These are the activations of a small neural network, seen along a few directions. Each row is one input.
In each table, some parts of the input vary, and every possible input appears once, in random order.
A made-up example of a description, with smaller parts first: one of 5 places around a ring, together with either a single point or one of 11 places around a ring or (one of 2 separate values, together with one of 6 places along a line).
Shared parts are said once, and a part with two or three values counts as separate values.
In the rows, zero is written as 100.

Other details of the inputs vary at random and push rows far along two fixed directions, the same in every table; ignore that.
To show where, the next rows are all for the same input, with only those details redrawn:
103; 88; 118; 116; 90; 61; 112; 116; 92; 137; 82; 139; 104; 77; 132; 83
90; 95; 121; 109; 70; 88; 62; 102; 54; 90; 134; 106; 117; 110; 133; 66
63; 87; 93; 100; 82; 102; 38; 113; 112; 91; 94; 79; 84; 116; 71; 74
102; 94; 121; 120; 86; 59; 109; 114; 95; 137; 80; 136; 97; 80; 129; 90
92; 91; 124; 109; 71; 80; 62; 102; 50; 83; 139; 108; 109; 114; 136; 69
99; 94; 114; 118; 91; 61; 108; 117; 97; 138; 75; 139; 101; 75; 127; 90
93; 92; 125; 108; 70; 81; 63; 100; 53; 88; 135; 107; 111; 116; 133; 70
96; 92; 123; 112; 69; 77; 62; 99; 53; 85; 139; 106; 110; 113; 138; 71

Rows:
row 1: 60; 80; 64; 89; 94; 142; 84; 96; 108; 96; 121; 55; 101; 149; 98; 127
row 2: 66; 104; 65; 100; 104; 104; 134; 80; 150; 122; 53; 118; 72; 93; 46; 114
row 3: 142; 129; 128; 63; 106; 104; 142; 104; 99; 106; 87; 122; 89; 67; 138; 125
row 4: 80; 105; 78; 77; 83; 129; 88; 71; 134; 50; 114; 87; 91; 108; 54; 88
row 5: 146; 130; 111; 76; 91; 135; 113; 97; 59; 62; 159; 90; 101; 105; 134; 114
row 6: 103; 80; 102; 106; 139; 125; 39; 96; 89; 67; 64; 51; 111; 128; 84; 96
row 7: 110; 102; 122; 66; 77; 123; 108; 90; 57; 46; 132; 86; 107; 101; 149; 99
row 8: 72; 105; 52; 94; 92; 138; 100; 86; 105; 84; 116; 69; 89; 140; 52; 100
row 9: 143; 94; 109; 163; 145; 83; 141; 101; 92; 111; 79; 118; 132; 98; 114; 96
row 10: 94; 114; 66; 82; 86; 139; 98; 92; 123; 54; 123; 74; 99; 125; 61; 101
row 11: 99; 116; 99; 97; 109; 104; 45; 93; 115; 80; 129; 77; 107; 92; 27; 91
row 12: 48; 93; 69; 97; 113; 103; 125; 79; 168; 142; 67; 119; 93; 108; 67; 124
row 13: 102; 79; 65; 118; 100; 100; 103; 153; 144; 150; 47; 86; 90; 104; 64; 115
row 14: 132; 99; 115; 154; 140; 69; 119; 78; 98; 105; 75; 135; 129; 85; 113; 93
row 15: 97; 89; 62; 125; 102; 90; 108; 145; 152; 144; 60; 109; 95; 113; 43; 107
row 16: 115; 101; 90; 89; 117; 124; 56; 129; 101; 87; 121; 43; 105; 97; 45; 108
row 17: 83; 112; 83; 68; 102; 104; 118; 82; 162; 104; 48; 100; 74; 63; 81; 104
row 18: 52; 75; 87; 66; 93; 138; 71; 85; 112; 101; 97; 57; 90; 145; 98; 122
row 19: 136; 88; 113; 146; 129; 113; 86; 101; 38; 61; 121; 75; 132; 120; 139; 96
row 20: 66; 89; 120; 93; 103; 80; 145; 75; 106; 136; 94; 129; 99; 91; 153; 110
row 21: 118; 112; 146; 91; 105; 79; 64; 87; 52; 74; 157; 89; 112; 73; 114; 81
row 22: 122; 109; 95; 85; 77; 127; 117; 99; 62; 49; 147; 86; 112; 108; 139; 112
row 23: 97; 87; 101; 124; 156; 91; 82; 85; 141; 114; 21; 93; 93; 80; 75; 91
row 24: 115; 102; 79; 97; 99; 94; 169; 107; 79; 122; 91; 111; 104; 96; 137; 123
row 25: 137; 113; 135; 94; 122; 73; 113; 125; 86; 130; 85; 101; 111; 49; 111; 122
row 26: 105; 80; 124; 103; 73; 96; 69; 128; 40; 84; 130; 93; 116; 124; 142; 86
row 27: 143; 116; 114; 122; 126; 66; 140; 131; 98; 120; 122; 120; 118; 61; 86; 111
row 28: 88; 91; 87; 118; 105; 90; 168; 97; 113; 137; 109; 134; 110; 114; 126; 133
row 29: 105; 98; 111; 142; 84; 64; 123; 116; 97; 129; 98; 152; 112; 89; 106; 93
row 30: 71; 82; 93; 96; 82; 99; 36; 105; 110; 97; 96; 76; 84; 123; 71; 73
row 31: 107; 125; 97; 50; 118; 114; 108; 85; 170; 117; 53; 109; 60; 62; 64; 108
row 32: 103; 103; 102; 85; 98; 89; 157; 95; 84; 129; 67; 109; 92; 85; 140; 122
row 33: 98; 132; 93; 67; 99; 140; 74; 73; 131; 59; 123; 97; 77; 109; 44; 99
row 34: 56; 97; 77; 62; 96; 121; 71; 68; 100; 75; 97; 78; 71; 119; 76; 88
row 35: 149; 137; 107; 101; 105; 101; 169; 104; 117; 105; 118; 131; 90; 76; 110; 115
What do these inputs look like to the network?
Answer: one of 5 places around a ring, together with either one of 3 separate values or one of 4 places along a line
The inputs of row 20 and row 1 match in every part but the place on the ring of 5. If row 31 is changed in the same way as row 20 into row 1, which row does it become?
Answer: row 5
Which other rows agree with row 18 in the place on the ring of 5? List them by row number.
Answer: row 3, row 6, row 7, row 25, row 26, row 32
Change only the choice among 3 separate values in row 29. List by row number the other rows that result.
Answer: row 11, row 14
A walk changes only the place on the ring of 5. It starts at row 17 and steps to row 7. List the rest of the walk in order.
Answer: row 22, row 10, row 4

Rows:
row 36: 96; 92; 131; 131; 68; 66; 115; 82; 33; 92; 171; 144; 132; 119; 169; 80
row 37: 128; 106; 106; 95; 128; 98; 175; 89; 99; 119; 81; 135; 107; 72; 160; 127
row 38: 98; 105; 95; 88; 107; 116; 36; 103; 116; 76; 108; 72; 83; 94; 39; 70
row 39: 102; 134; 112; 68; 91; 103; 125; 92; 97; 97; 128; 117; 94; 93; 114; 110
row 40: 125; 116; 141; 75; 78; 107; 132; 83; 38; 66; 160; 119; 114; 89; 185; 106
row 41: 52; 68; 78; 93; 98; 117; 52; 93; 107; 93; 82; 55; 97; 136; 86; 90
row 42: 78; 81; 100; 100; 94; 67; 130; 116; 151; 165; 20; 119; 81; 65; 110; 112
row 43: 141; 91; 98; 135; 113; 102; 96; 120; 71; 91; 122; 98; 121; 91; 105; 93
row 44: 126; 109; 99; 136; 128; 75; 135; 122; 152; 147; 52; 131; 94; 47; 59; 101
row 45: 77; 112; 73; 76; 98; 134; 88; 80; 130; 72; 128; 74; 80; 128; 41; 109
row 46: 120; 108; 129; 98; 101; 108; 44; 90; 62; 53; 121; 78; 102; 103; 107; 74
row 47: 76; 97; 86; 98; 88; 54; 131; 116; 150; 172; 39; 136; 87; 68; 94; 107
row 48: 90; 108; 70; 84; 95; 145; 97; 96; 118; 70; 102; 58; 92; 147; 53; 116
row 49: 106; 92; 87; 97; 127; 123; 32; 101; 98; 78; 81; 53; 101; 115; 52; 104
row 50: 85; 82; 94; 127; 86; 83; 111; 115; 78; 108; 104; 113; 115; 133; 127; 101
What do these inputs look like to the network?
Answer: one of 3 separate values, together with one of 5 places around a ring
The inputs of row 47 and row 36 match in every part but the place on the ring of 5. If row 39 is changed in the same way as row 47 into row 36, which row does it become?
Answer: row 45
A walk changes only the place on the ring of 5. It starts at row 49 and steps to row 43. List the rest of the walk in order.
Answer: row 44, row 38, row 46
